A small network was shown many inputs. Here are its activations along a few directions, one row for each input.
Each table varies a few parts of the input and shows all the possible inputs, shuffled.
A made-up example of a description, with smaller parts first: one of 5 places around a ring, together with either a single point or one of 9 places along a line or (one of 2 separate values, together with one of 6 places along a line).
Shared parts are said once, and a part with two or three values counts as separate values.
In the rows, zero is written as 128.

Other details of the inputs vary at random and push rows far along three fixed directions, the same in every table; ignore that.
These rows show it; all are for the same input, with only those details redrawn:
[ 60  50 150 106 138 144 149  83 125 152 124 137 146]
[142 148 104 152 131 157 122 146 107 175  76 125  76]
[ 89 133 111 111 121 167 122 162  73  88 100  95 128]
[ 41  28 160  96 140 143 154  68 127 145 134 137 161]
[135 136 137 117 118 120 154 149 156 195 127 179 117]
[121 181 129  78  93 124 149 218 121 105 148 157 156]
[ 62  67 163  80 122 125 162 112 142 141 154 160 173]
[128 170  94 136 121 170 113 180  74 115  77  98  92]

Rows:
row 1: [141 150 153 110 113 110 148 123 151 130 124 166 127]
row 2: [146 140 118 138 138 125 127 100 141 165  89 149  85]
row 3: [143 180 149 100 101 106 152 183 166 170 151 205 125]
row 4: [115 169 147 137 126 158 104 169  77  74  89  91  99]
row 5: [126  66 104 140 149 153 122  83 141 124 143 118 152]
row 6: [ 86 148 190  72  93 123 151 175 140  66 164 156 178]
row 7: [ 61  67 173 117 129 152 143  78 116 123 123 135 141]
row 8: [171 163 130 109 121  92 168 139 195 190 178 192 154]
row 9: [147 116  68 147 137 172  99 141 101  70 122  59 121]
row 10: [ 77  29 135 143 164 150 131  27 147 111 148 133 168]
row 11: [131 146 127  52 104  88 144 197 134  84 171 125 157]
row 12: [134 190 104 113 120 142 122 160 111  73 146 117 146]
row 13: [180 175 108 240  89  72  74 107 132 192  98  95  80]
row 14: [135 146 123 161 137 169 104 125 112  35 117  90 139]
row 15: [108 158 129  85 123 114 126 159  99  64 130 126 145]
row 16: [121 155 138 134 139 145 101 130  80  54  76  74 102]
row 17: [ 92 143 127  86 107 144 139 183  98  90 132 127 153]
row 18: [140  98 128 175 150 153 125  68 142 122 124 134 129]
row 19: [154 159 118 169 146 139 111 136 114 199  77 144  50]
row 20: [186 177 126 133 130  93 141 164 180 143 179 199 150]
row 21: [ 88  79 175 133 160 131 132  49 136 103 145 107 154]
row 22: [ 78  47 142 117 151 142 127  87 112 169 118 120 121]
row 23: [157 130  94 149 156 141 112 109 115 162 120  98 102]
row 24: [126 113 117 135 157 130 134  95 123 147 136 114 136]
row 25: [126 155 123  53  97 107 145 187 134  83 159 144 170]
row 26: [147 130 144 196  78  46  90  94 147 194  95 127  96]
row 27: [159 172 157 111 110 101 163 134 180 142 182 185 161]
row 28: [159 153 134 152 140 121 123 111 118 149  83 132  78]
row 29: [114  60 162 171 171 141 121  43 148 111 131 120 141]
row 30: [129 162  88 115 125 151 116 157  79  78  81  86 112]
row 31: [182 145 130 101 124  76 158 153 197 194 197 167 138]
row 32: [ 69  33 146 107 163 120 143  44 121 141 114 118 143]
row 33: [145 191 128 123 124 132 125 160  99  69 148 111 145]
row 34: [139 129 146 215  77  76  82 112 129 219  87 129  80]
row 35: [106 115  88 118 139 171 108 114  83  76 125  61 143]
row 36: [179 171 177 127 119  87 164 118 222 182 177 203 141]
row 37: [157 165 103 170 142 160 101 146  84  53 114  94 124]
row 38: [114 166 133 134 122 160 110 169  62  82  94  99 103]
row 39: [167 118  94 139 136 128 123 114 144 183  88 109  62]
row 40: [122 106 111 102 134 133 123 151 117  62 176 114 190]
row 41: [148 125 117 225  89  72  79 108 139 128 128 105 136]
row 42: [181 136  98 165 131 142 120 141 146 235  81 129  33]
row 43: [116 115 155  70 101 104 162 164 171 171 175 192 161]
row 44: [132  79 105 166 170 146 121  80 122 133 121 112 133]
row 45: [102 110 153  97 128 111 153 145 135 162 145 164 144]
row 46: [150 164  89 100 113 137 126 177 121  87 159  85 139]
row 47: [221 131  76 195 159 132 108 123 156 203 109 117  60]
row 48: [160 170 105 159 153 133 114 117 119 150 118 121  96]
row 49: [125 178 169  75  96 105 145 171 147  55 146 149 163]
row 50: [126 106 137  83 130  94 144 127 147 149 146 152 143]
row 51: [ 83  21 127 138 164 150 140  36 145 121 145 123 175]
row 52: [100 116 110 103 124 151 111 176  75  93 117  73 111]
Q: The inputs of row 24 and row 45 match in every part but one. If row 33 is changed in the same way as row 24 into row 45, which row does it become?
A: row 38
Q: The inputs of row 34 and row 41 match in every part but one. If row 6 is changed in the same way as row 34 into row 41, which row does it become?
A: row 14
Q: What do these inputs look like to the network?
A: one of 4 places along a line, together with either a single point or (one of 2 separate values, together with one of 6 places along a line)
Q: Which other rows does row 14 become when the place on the line of 6 takes its other values? List them by row number.
A: row 5, row 9, row 10, row 18, row 51
Q: Which other rows does row 48 become when the choice among 2 separate values takes its other values? List them by row number.
A: row 12
Q: List by row number the other rows that have the place on the line of 4 in common with row 30.
A: row 1, row 2, row 11, row 15, row 16, row 25, row 26, row 28, row 32, row 39, row 49, row 50
Q: Which other rows does row 23 become when the place on the line of 4 takes its other values? List them by row number.
A: row 22, row 40, row 50

Rows:
row 53: [114 102 124 128 133 138 128 119 122 145 118 125 120]
row 54: [146 129 117 136 150 144 126 110 132 122 122 118 116]
row 55: [129 120 109 123 143 152 131 129 120 142 116 122 112]
row 56: [125 115 135 147 133 121 119  98 129 128 123 118 127]
row 57: [154 165 129 169 131 156 129 146 130 169  98 165  92]
row 58: [126 115 139 144 133 122 121  97 132 124 120 119 124]
row 59: [122 120 142  88 117 111 156 154 156 143 167 167 159]
row 60: [187 180 132 123 120  94 148 161 179 162 160 180 131]
row 61: [132 126 121 118 148 152 135 123 122 135 111 123 106]
row 62: [112 111 134 125 135 132 129 111 121 141 112 125 116]
row 63: [120 100 116 121 145 150 134 119 124 145 124 125 120]
row 64: [145 123 106 142 145 144 123 115 130 129 128 116 123]
row 65: [138 130 128 146 135 128 119 109 128 121 116 117 115]
row 66: [122 118 119 135 127 137 122 132 116 143 112 120 112]
row 67: [135 122 119 156 126 126 112 118 124 131 122 113 123]
row 68: [ 92 128 121  97 113 137 120 155  94  30 156  93 184]
row 69: [100 115 173  91 106  88 152 131 158 143 162 170 162]
row 70: [121 129 136 129 128 132 124 122 117 135 102 121 106]
row 71: [139 127 117 146 136 132 119 112 125 127 121 116 120]
row 72: [137 121 115 154 130 129 115 118 126 130 124 114 122]
row 73: [150 181  92 114 118 147 116 196 100  56 146 101 148]
row 74: [120 111 132 154 122 117 115 102 128 132 125 116 129]
row 75: [115 111 136 120 139 137 133 110 124 137 110 127 113]
row 76: [117 110 129 120 144 141 135 112 123 141 115 125 117]
row 77: [129 112 145  95 131 107 157 121 171 130 185 166 174]
row 78: [ 80  67 133 100 152 153 141  89 116 117 133 114 145]
row 79: [179 174 102 141 143 144 129 154 131 172 100 139  76]
row 80: [175 179 143 137  99  77 137 160 174 167 156 176 131]
row 81: [166 178 126 154 118 120 117 151 127 170  87 135  72]
row 82: [116 121 128 141 117 128 116 131 113 144 109 118 112]
row 83: [111 106 127 128 130 134 127 115 122 145 115 124 119]
row 84: [129 113 128 141 141 129 124  98 131 127 125 120 127]
row 85: [119 129 154  85 117 104 156 145 155 138 160 170 155]
row 86: [185 178 109 173 123 117 111 142 135 163 105 130  87]
row 87: [120 119 123 137 123 133 119 131 115 144 110 119 113]
row 88: [140 130 142  98 132 108 153 132 168 126 177 164 165]
row 89: [113 113 162  76 125 108 165 132 164 137 165 172 159]
row 90: [128 126 150 113 108  90 142 134 164 131 172 161 169]
row 91: [113 105 124 126 134 137 129 115 122 144 116 125 120]
row 92: [ 87  74 143 127 141 129 126  74 123 101 136 108 153]
row 93: [ 95 142 125 113  97 126 108 169  87  32 150  86 175]
row 94: [131 104 117 143 141 136 124 107 132 132 133 118 131]
row 95: [ 74  68 141 106 140 141 135  88 113 117 127 114 145]
row 96: [123 128 132 127 133 136 127 122 118 134 104 122 105]
row 97: [116 105 121 123 139 143 133 116 123 145 118 124 120]
row 98: [126 111 127 145 134 125 121 100 129 130 127 118 128]
row 99: [145 191 112 112 111 134 115 188  99  46 132 102 142]
row 100: [135 193 119 125  98 120 107 188  94  52 132  98 144]
row 101: [137 175 116 105 119 138 123 176 105  47 140 104 150]
row 102: [163 161 138 101 117 100 159 166 173 179 155 187 129]
row 103: [129 104 120 146 135 131 120 106 131 132 130 119 131]
row 104: [122 117 143 149 127 117 118  97 130 125 119 117 123]
row 105: [120 109 152 106 114  91 148 122 170 132 180 165 176]
row 106: [102  84 123 129 143 142 125  91 120 104 136 104 150]
row 107: [116 127 133 137 120 126 119 125 112 142 106 118 110]
row 108: [128 186 111 107  97 134 115 205  88  73 122 106 135]
row 109: [120 128 132 132 129 131 123 123 115 139 105 121 109]
row 110: [115 124 129 139 118 127 118 128 114 143 106 118 112]
row 111: [191 175  99 164 136 130 119 142 138 162 110 131  88]
row 112: [119 119 141 167 139 155 125 103 129 123 124 143 136]
row 113: [122 125 123 130 130 135 125 125 115 141 109 121 110]
row 114: [120 126 128 133 126 132 122 125 114 141 107 120 111]
Q: The inputs of row 89 and row 101 match in every part but one. If row 53 is changed in the same way as row 89 into row 101, which row does it become?
A: row 103
Q: What do these inputs look like to the network?
A: one of 2 separate values, together with either a single point or (one of 5 places along a line, together with one of 6 places along a line)
Q: Start at row 70 and move only the place on the line of 5, one step at a time. The first step leads to row 109. Which rows follow, in order?
A: row 114, row 108, row 87
Q: Which other rows does row 108 become when the choice among 2 separate values takes its other values? List them by row number.
A: row 90
Q: Start at row 53 and move only the place on the line of 5, one step at a time. The first step leads to row 91. Which rows follow, in order?
A: row 95, row 85, row 75

Rows:
row 115: [113 115 103 125 149 167 115 122  91  85 111  87 123]
row 116: [ 84 111 117 119 120 155 112 139  78 107  93  86 115]
row 117: [184 132  91 179 153 135 116 104 145 179 113 122  89]
row 118: [129 152 153  60 113 105 166 176 164  69 204 171 201]
row 119: [150 159 165  97  91  64 160 171 188 183 174 204 151]
row 120: [ 39  11 166  75 156 146 162  50 135 136 145 140 168]
row 121: [130 154 146 117  95  87 126 151 139  78 168 133 177]
row 122: [105 139 141 140 118 128 104 118  94  79 103  93 122]
row 123: [118 162 100  98 111 151 124 194  85  98 114 108 122]
row 124: [185 194 118 138 145 144 134 154 136 154 101 150  81]
row 125: [128 117  95 142 151 161 110 111 100  74 121  81 134]
row 126: [129 175 131 142 108 124  99 149  91  59 109  91 125]
row 127: [168 147 137 109 102  67 153 161 197 163 201 192 175]
row 128: [138 173 130  79 119 130 146 188 132  67 164 143 164]
row 129: [ 83 103 114 110 126 154 118 138  82 112 103  94 125]
row 130: [169 139 115 154 158 153 132 112 138 181  87 139  70]
row 131: [160 132 108 148 153 150 128 117 132 179  95 135  79]
row 132: [ 77  49 160 108 166 137 148  37 149  86 166 125 186]
row 133: [190 195 125 180 113 100 104 133 141 139 107 131  94]
row 134: [100  58 173 113 169 136 167  40 171 206 122 178 115]
row 135: [124 182 117  89  85 116 120 217 104  55 159 113 167]
row 136: [107 104 106 134 132 145 109 123  96 111 115  89 127]
row 137: [163 196 139 153 110 112 120 158 126 174  77 150  64]
row 138: [123 176 146  98  87  94 128 188 122  73 157 133 164]
row 139: [ 80 128 177  53  84  82 164 175 149 114 183 177 192]
row 140: [145 148 136 239 130 174 110 118 130 173  96 175 105]
row 141: [ 60  77 167 124 130 128 119  73 101  91 108 101 139]
row 142: [179 130  88 182 144 130 112 106 144 182 113 121  90]
row 143: [173 139 110 192 130 113 105  99 140 178 103 118  89]
row 144: [103 134  97 118 121 156 104 165  69  76 106  76 128]
row 145: [118 101 111 130 152 157 122 103 112 100 125  99 131]
row 146: [ 47  24 150  87 140 133 147  72 128 120 157 123 177]
row 147: [136  74 123 162 146 118 126  71 156 202 124 136 109]
row 148: [137 142 105 143 112 124 106 146 113  90 136  95 143]
row 149: [134 162  93 116 115 143 114 182  95  86 130 100 131]
row 150: [154 131 113 166 130 129 115 122 132 197  89 127  73]
row 151: [134 153 107 134 109 131 106 163 104  91 128  94 131]
row 152: [180 184 111 166 113 110 112 159 133 176 103 134  81]
row 153: [100  42 165 147 138  96 140  38 171 193 145 149 140]
row 154: [141 142 134 162 125 122 119 119 124 195  71 134  64]
row 155: [103 116 133 144 121 128 104 110  95  81 113  84 133]
row 156: [169 131  99 163 151 141 121 115 136 190 102 127  78]
row 157: [143  77 123 156 159 130 135  68 160 198 127 139 107]
row 158: [ 66  33 170 103 170 141 153  28 148 103 159 130 176]
row 159: [110 124 125 120 156 166 124 107 100  76 115  98 129]
row 160: [133 180  90 104 118 160 114 206  72  59 117  87 128]
row 161: [ 92  96 118 107 141 162 130 123  93 124 107 104 120]
row 162: [152 161 163  66 115 100 183 174 190 172 171 219 147]
row 163: [163 148 140  95 104  77 162 167 196 169 199 198 166]
row 164: [ 90 116 138 131 120 133 110 120  88  91 100  91 125]
row 165: [187 163 146 107 125  85 168 149 212 157 193 206 161]
Q: What do these inputs look like to the network?
A: either a single point or (one of 5 places along a line, together with one of 10 places along a line)
Q: Start at row 125 and move only the place on the line of 5, one step at a time. The first step leads to row 145. Which rows follow, in order?
A: row 115, row 131, row 120
